Small tables with named rows and columns. After each table, cells are looked up by row and column.

Kul =
,Teneku,Pifefu,Kigev,Tumake,Kugogik,Vuzot,Niro,Sep
Nuz,51,189,242,115,123,110,89,137
Zim,193,137,64,47,131,166,190,119
Bunovab,45,145,194,128,112,65,63,127
Lekam,84,179,181,65,121,84,106,133
Molumel,122,132,134,118,122,145,129,122
Lelipa,143,150,149,117,131,197,161,127
Geb,68,181,247,150,128,171,111,137
Kase,166,100,83,135,124,188,160,112
Pozered,191,161,117,79,140,233,207,129
Sigete,85,199,200,58,126,98,113,137
Pelusa,187,188,107,3,137,167,199,133

Nuz, Kugogik -> 123
Zim, Pifefu -> 137
Sigete, Niro -> 113
Pozered, Tumake -> 79
Pelusa, Sep -> 133
Pelusa, Vuzot -> 167
Pozered, Niro -> 207
Lelipa, Kugogik -> 131
Which row has the largest Niro? Pozered

Table Pobiba
columns: Rorod, Nipefas, Dat, Seda, Zag, Vus
Redunum: [429, 407, 402, 669, 475, 407]
Bor: [425, 429, 520, 495, 485, 774]
Tus: [401, 437, 412, 407, 427, 759]
Keseman: [383, 108, 369, 307, 398, 464]
Dos: [542, 687, 522, 447, 397, 824]
Vime: [549, 483, 407, 426, 454, 307]

Tus, Nipefas => 437
Bor, Seda => 495
Dos, Rorod => 542
Keseman, Seda => 307
Redunum, Rorod => 429
Keseman, Dat => 369
Bor, Nipefas => 429
Dos, Dat => 522
Vime, Vus => 307
Vime, Nipefas => 483

Rozofi:
	Zag	Nul	Lefitos	Sanezi	Tid	Buvobid	Dozater	Zinof
Lufas	6593	3196	4792	4669	4824	5431	4757	5524
Gidok	5049	5545	5404	3771	3193	4942	5480	5398
Gugo	4437	5900	4518	3131	9163	5379	4787	4890
Ledaga	4527	4992	3966	5270	8058	3668	5703	5534
Tareni	5439	6201	4423	7194	1491	5365	5352	5772
Nudutab	5884	4982	5429	5093	6126	1250	5460	4690
Mel	5789	3427	4671	4994	4598	5663	5195	5422
Lam	3905	5296	5328	4925	4056	6867	4986	5385
Zogad	3314	3530	4824	3776	4575	4669	5151	5693
Dazite	5892	5998	5074	5895	3875	4639	4720	4762
Siv	4695	6381	5302	4397	5188	6343	5548	4858
Mefig	4731	5039	5490	4893	3989	6489	4962	4572
Lapa	3470	2650	4814	4909	3782	6224	4615	4827

Zag of Mefig = 4731
Dozater of Lapa = 4615
Lefitos of Zogad = 4824
Zinof of Lapa = 4827
Nul of Mefig = 5039
Dozater of Tareni = 5352

Bep =
,Fug,Gune,Ledige,Bibo
Nofut,4841,5095,7784,801
Pupane,7613,6482,6075,2504
Deg,6145,8527,4069,1883
Vod,8043,8130,6916,4567
Lifut,9509,5085,6724,4728
Gokifez,6322,2143,7494,1443
Mege,6938,2361,5903,1784
Zin,7543,7124,6998,3720
Moko,6997,6291,3282,2002
Bef,8000,7296,5718,3043
Gesir,8331,1504,5639,2735
Bugekez,9973,4463,3696,4715
Misinu,8026,1548,6867,2611

Bef, Ledige: 5718
Moko, Bibo: 2002
Gesir, Fug: 8331
Vod, Ledige: 6916
Lifut, Fug: 9509
Zin, Gune: 7124
Which row has the largest Ledige? Nofut

Table Sovu
fields: Gubod, Mepuvu, Pizoz, Virofav, Duk, Gokibo, Lef, Daketi, Nez, Mis
Rora: [-0.412, 0.390, -0.492, -0.327, -0.146, 0.330, 0.163, 0.379, 0.026, -0.156]
Luv: [-0.176, 0.584, 0.267, 0.179, -0.082, 0.136, 0.178, 0.181, -0.678, -0.122]
Met: [-0.270, 0.147, -0.473, -0.248, -0.184, 0.098, 0.044, 0.307, 0.068, -0.174]
Bosi: [-0.162, -0.082, -0.468, -0.200, -0.186, -0.107, -0.140, 0.264, 0.032, -0.144]
Vezo: [-0.329, 0.315, -0.485, -0.342, -0.151, 0.240, 0.133, 0.331, 0.044, -0.179]
Rilak: [-0.290, 0.156, -0.483, -0.286, -0.168, 0.096, 0.033, 0.339, 0.064, -0.142]
Rofam: [0.585, -0.416, -0.066, 0.278, 0.566, 0.104, 0.176, 0.415, -0.413, 0.252]
Pasisan: [-0.557, 0.706, -0.499, -0.411, -0.154, 0.585, 0.341, 0.438, 0.049, -0.198]
Tezim: [0.102, 0.213, 0.093, 0.244, 0.154, 0.125, 0.217, 0.283, -0.592, 0.040]
Dotim: [-0.108, 0.494, 0.214, 0.197, -0.020, 0.126, 0.211, 0.211, -0.660, -0.080]
Mekalo: [-0.197, 0.630, 0.235, 0.166, -0.082, 0.143, 0.208, 0.177, -0.715, -0.149]
Daz: [-0.449, 0.471, -0.502, -0.372, -0.140, 0.358, 0.193, 0.395, 0.080, -0.170]
Zezuf: [-0.367, 0.298, -0.473, -0.330, -0.170, 0.221, 0.071, 0.349, 0.061, -0.185]
Mos: [0.115, 0.130, 0.118, 0.223, 0.213, 0.096, 0.157, 0.303, -0.572, 0.045]

What is the Mepuvu of Rofam in Sovu? -0.416
What is the Duk of Rofam in Sovu? 0.566
What is the Pizoz of Dotim in Sovu? 0.214
What is the Lef of Mekalo in Sovu? 0.208
What is the Gokibo of Rora in Sovu? 0.330
What is the Pizoz of Mekalo in Sovu? 0.235
What is the Gubod of Rilak in Sovu? -0.290
What is the Duk of Daz in Sovu? -0.140
What is the Gubod of Pasisan in Sovu? -0.557
What is the Mepuvu of Tezim in Sovu? 0.213
What is the Virofav of Bosi in Sovu? -0.200
What is the Daketi of Mekalo in Sovu? 0.177

